Each row below holds a small network's activations on one input, seen along a few directions.
Each table varies a few parts of the input and shows all the possible inputs, shuffled.
A made-up example of a description, with smaller parts first: values(3) and (point or line(11) or (ring(5) and line(6))).
Shared parts are said once, and a part with two or three values counts as separate values.
In the rows, 128 means zero.

Other details of the inputs shift rows strongly along two fixed directions, in all tables alike. That doesn't count.
These rows show it; all are for the same input, with only those details redrawn:
[145 131 107  75 138 136 143 172 136 141  83 119]
[173  74 105 231 216  54 109  81 168 121 140  96]
[147 129 106  84 141 132 141 168 138 141  85 119]
[ 51 146 145 163 203 144 131 102 117  92 180  95]
[114 108 125 205 213  96 118  86 142 106 162  94]
[165 119 100  90 143 118 137 167 145 144  79 117]
[ 85 157 130  73 144 167 147 162 116 122 121 113]
[155 114 104 122 161 109 133 147 148 137 101 109]

A family of inputs:
x1: [151 119 125  75  86 128 145 166 115 136 109 124]
x2: [127 160 130  71  67 165 132 154 108 150 112 153]
x3: [220  79 101 116 100  87 130 156 163 146  73 124]
x4: [109 138 141 100 109 157 140 136 131 124 172 125]
x5: [123 140 136 136 104 128 128 105 112 124 112 129]
x6: [144 145 116 111 123 123 146 158 128 171  72 152]
x7: [186  76 119 204 142  69 122  94 148 133 163 111]
x8: [108 154 124  61  79 160 120 161 109 139 105 159]
x9: [117 135 137  44  91 162 137 181 122 126 120 134]
x10: [ 48 160 158  69 110 181 142 152 100 101 173 124]
x11: [136 117 130 193 140 112  95  78 139 129 166 140]
x12: [118 122 136 126 129 133 133 117 147 109 141 112]
x13: [194 115  99 144 122  85 144 145 138 182  62 144]
x14: [197 117 104 117  76 107 124 136 132 170  92 147]
x15: [106 130 153 147 124 141 137 107 124 114 189 113]
x16: [130 137 127 105  94 140 121 135 118 133  94 142]
x17: [153 109 121 190 120  96 109  90 122 140 148 136]
x18: [144 106 126 202 144  98  88  86 141 131 162 141]
x19: [125 139 133  47  83 171 142 180 127 136 131 138]
x20: [ 51 168 155 112 115 179 121 115 101 103 148 139]
x21: [149 109 123 187 127  94 112  90 128 127 122 127]
x22: [108 115 136 184 194 108 128  97 128 110 153  93]
x23: [ 47 168 162 163 170 149 147  95  78  89 176 132]
x24: [225  82  84 114 152  82 122 166 173 160  51 120]
x25: [104 158 136  70  77 160 134 152  86 138 112 145]
x26: [201  70 111 193 139  61 124 101 157 129 120 109]
x27: [ 36 169 161 163 143 163 118  74 105  86 179 123]
x28: [163 119 121  78  91 147 137 161 147 144 127 134]
x29: [ 39 202 148  51 134 195 157 161  83 102 129 161]
x30: [176  80 124 189 141  83 117 101 153 131 162 116]
x31: [145 105 128 119 126 124 127 134 149 119 121 120]
x32: [120 137 137  54  85 157 144 178 112 127 118 129]
x33: [ 92 144 145 162 139 142 108  87 124 105 143 129]
x34: [206 110  83 134 130  77 131 155 164 187  49 156]
x35: [ 32 150 166 149 153 166 136  96 115  78 204 105]
x36: [158 115 123  86 106 136 135 151 154 125  96 122]
x37: [ 78 150 150 164 189 137 125 103 111  95 158 145]
x38: [ 54 148 156 163 180 142 143  99  96  97 176  90]
x39: [132 117 131 185 126 109 104  93 123 131 159 136]
x40: [150 142 122  88  82 138 127 142 128 137  75 141]
x41: [169  96 107 232 193  56 111  89 164 160 110 135]
x42: [137  94 130 197 157  98 113  89 152 117 193 116]
x43: [109 156 123  65  81 167 126 155 119 132  91 151]
x44: [ 90 162 139  56  85 175 118 162  98 131 112 158]
x45: [190 106  92  95 140 105 134 170 155 152  67 119]
x46: [ 53 154 150 173 138 153 106  82 105 107 204 138]
x47: [131 141 135  70  83 151 156 158 117 126 103 119]
x48: [ 70 155 155 165 176 135 134  99  97  95 162 137]
x49: [158 119 126  94  97 131 142 150 143 128  98 118]
x50: [200  89 103 152 110  77  98 125 140 156  89 147]
x51: [ 75 163 145 142 118 162 118 100 110 118 179 143]
x52: [159 112 131 130 104 119 139 127 131 138 147 117]
Describe the family of inputs behind these rows. -> line(4) and (values(3) or (values(2) and line(5)))
Changing only the line(4) part turns x23 into x48. The same change can be made to x14. Which row results? -> x2
Change only the values(2) part in x46. List by row number the other rows that result. -> x42
Change only the values(3) part in x48. List by row number the other rows that result. -> x6, x22
